These are the activations of a small neural network, seen along a few directions. Each row is one input.
In each table, some parts of the input vary, and every possible input appears once, in random order.
A made-up example of a description, with smaller parts first: values(2) and (point or line(9) or (ring(5) and line(6))).
Shared parts are said once, and a part with two or three values counts as separate values.

Other details of the inputs shift rows strongly along two fixed directions, in all tables alike. That doesn't count.

Rows:
R1: 16  -10  11  -10  -7  -14  7  4  -10  -2  -41  2
R2: -21  26  -23  14  -49  3  -32  -16  11  8  4  19
R3: 13  0  19  -2  2  -10  -5  -3  -1  11  -27  -9
R4: -14  0  0  0  37  20  11  17  -17  -3  40  -24
R5: 19  -11  24  -3  -21  -7  3  8  13  2  -29  4
R6: 20  -20  30  -11  12  -4  14  15  1  -9  -25  -13
R7: 5  -3  12  1  -30  1  9  -19  15  3  -29  0
R8: -22  -10  -5  -1  38  22  7  0  -18  -2  36  -26
R9: -17  16  -23  22  -4  19  -29  14  6  17  35  -1
R10: -18  14  -29  3  -42  3  -19  -7  -2  -5  -3  22
R11: 9  -6  4  -8  16  -23  13  0  3  -11  -1  -4
R12: 34  -13  29  -8  -6  -19  16  -14  18  -7  -42  22
R13: -27  7  -23  16  -26  16  -11  -12  0  11  25  9
R14: 3  -12  -1  -5  -31  1  17  -11  2  -8  -31  7
R15: 5  -11  14  -18  44  15  28  18  -18  -10  12  -31
R16: 12  -4  15  -16  58  -12  12  0  2  -1  17  -34
R17: -2  12  -13  13  25  9  -14  -6  7  8  27  9
R18: -25  18  -27  13  -49  1  -26  -10  1  -3  5  27
R19: 5  5  -15  18  -31  -10  -7  -10  14  -5  -12  44
R20: -5  -1  -16  5  2  13  -8  21  -5  1  13  0
R21: -19  15  -47  10  1  -5  -12  5  -3  0  39  11
R22: -9  5  -13  -2  34  -8  -4  2  -2  4  42  -11
R23: 21  -8  27  -6  -25  -22  3  -5  2  6  -49  8
R24: 10  -11  36  -27  18  -5  10  -9  -4  -8  -20  -20
R25: 10  0  18  -1  -34  -4  15  0  10  0  -21  8
R26: 12  -3  29  -12  29  9  21  7  0  1  1  -32
R27: -16  1  -9  6  32  6  -14  11  -24  7  25  -13
R28: 0  4  -24  9  7  4  -5  0  0  -4  10  26
Description of these inputs: line(4) and (values(2) or ring(5)).
The inputs of R12 and R28 match in every part but the line(4) part. If R5 is changed in the same way as R12 into R28, which row does it become?
> R20
Which other rows does R11 become when the values(2) part takes its other values? List them by row number.
> R19
List by row number the other rows that have the line(4) part in common with R9.
> R2, R3, R7, R16, R17, R26

Rows:
R29: 13  -9  19  -8  -6  -8  11  4  3  -7  -24  -2
R30: 17  -10  23  -9  -6  -9  15  -2  4  -1  -28  -7
R31: -14  14  -19  13  -14  8  -19  1  -3  10  16  6
R32: -7  -2  -7  0  29  13  2  8  -12  0  23  -14
R33: -2  8  -6  10  -51  -4  -9  -12  15  2  -19  23
R34: 14  6  -3  5  -31  -16  -1  -7  15  -2  -23  24
R35: -12  1  -5  -4  25  9  0  7  -10  -1  24  -17
R36: -10  9  -24  16  -5  -2  -17  2  2  6  20  18
R37: 11  -9  21  -9  -6  -7  13  -6  3  -2  -22  -6
R38: 8  -3  0  -1  -3  -13  2  -5  7  -3  -13  8
R39: -9  10  -26  14  -5  -2  -16  0  2  6  20  15
R40: -11  14  -22  11  -7  0  -13  -5  3  3  22  16
R41: 5  -6  18  -8  27  4  4  6  -8  1  -1  -18
R42: 11  -11  16  -9  -4  -5  17  -5  0  -9  -24  -1
R43: 18  -4  14  -9  2  -15  12  -6  9  -6  -23  4
R44: 14  -8  21  -6  -6  -4  7  -1  7  -3  -25  -3
R45: 2  -11  13  -14  25  5  11  1  -9  -6  1  -16
R46: 10  -4  10  -7  34  -3  6  5  -2  -3  8  -8
R47: -18  11  -20  16  -9  10  -16  5  -3  11  28  6
R48: -2  2  -9  4  1  -7  -5  -6  2  -1  6  9
R49: -10  13  -15  13  -39  -1  -15  -6  6  7  -6  18
R50: 3  -4  3  2  -2  2  6  4  -2  -3  -6  3
R51: -7  -3  -4  -6  21  10  2  5  -9  -1  15  -12
R52: -11  2  -3  -1  24  13  -4  3  -5  3  22  -17
R53: 6  -2  5  -3  -12  -5  5  2  2  -4  -13  0
R54: -11  0  -2  -1  25  10  0  4  -9  6  24  -18
R55: -3  4  -4  5  -7  5  -7  0  3  4  4  0
R56: -6  2  -10  4  -5  5  1  0  -2  -1  3  3
R57: -8  5  -14  8  -19  5  -9  4  0  3  5  14
R58: -1  -5  15  -10  26  5  4  -1  -10  0  4  -20
R59: 3  -6  4  -8  16  5  5  5  -6  -2  2  -10
R60: 6  -5  11  -6  -19  -8  8  -4  4  -8  -21  3
What do these inputs look like to the network?
> line(4) and (values(2) or line(6))
Which other rows does R50 become when the line(6) part takes its other values? List them by row number.
> R29, R41, R44, R47, R57
List by row number the other rows that have the line(4) part in common with R52.
> R35, R38, R43, R49, R51, R54, R56
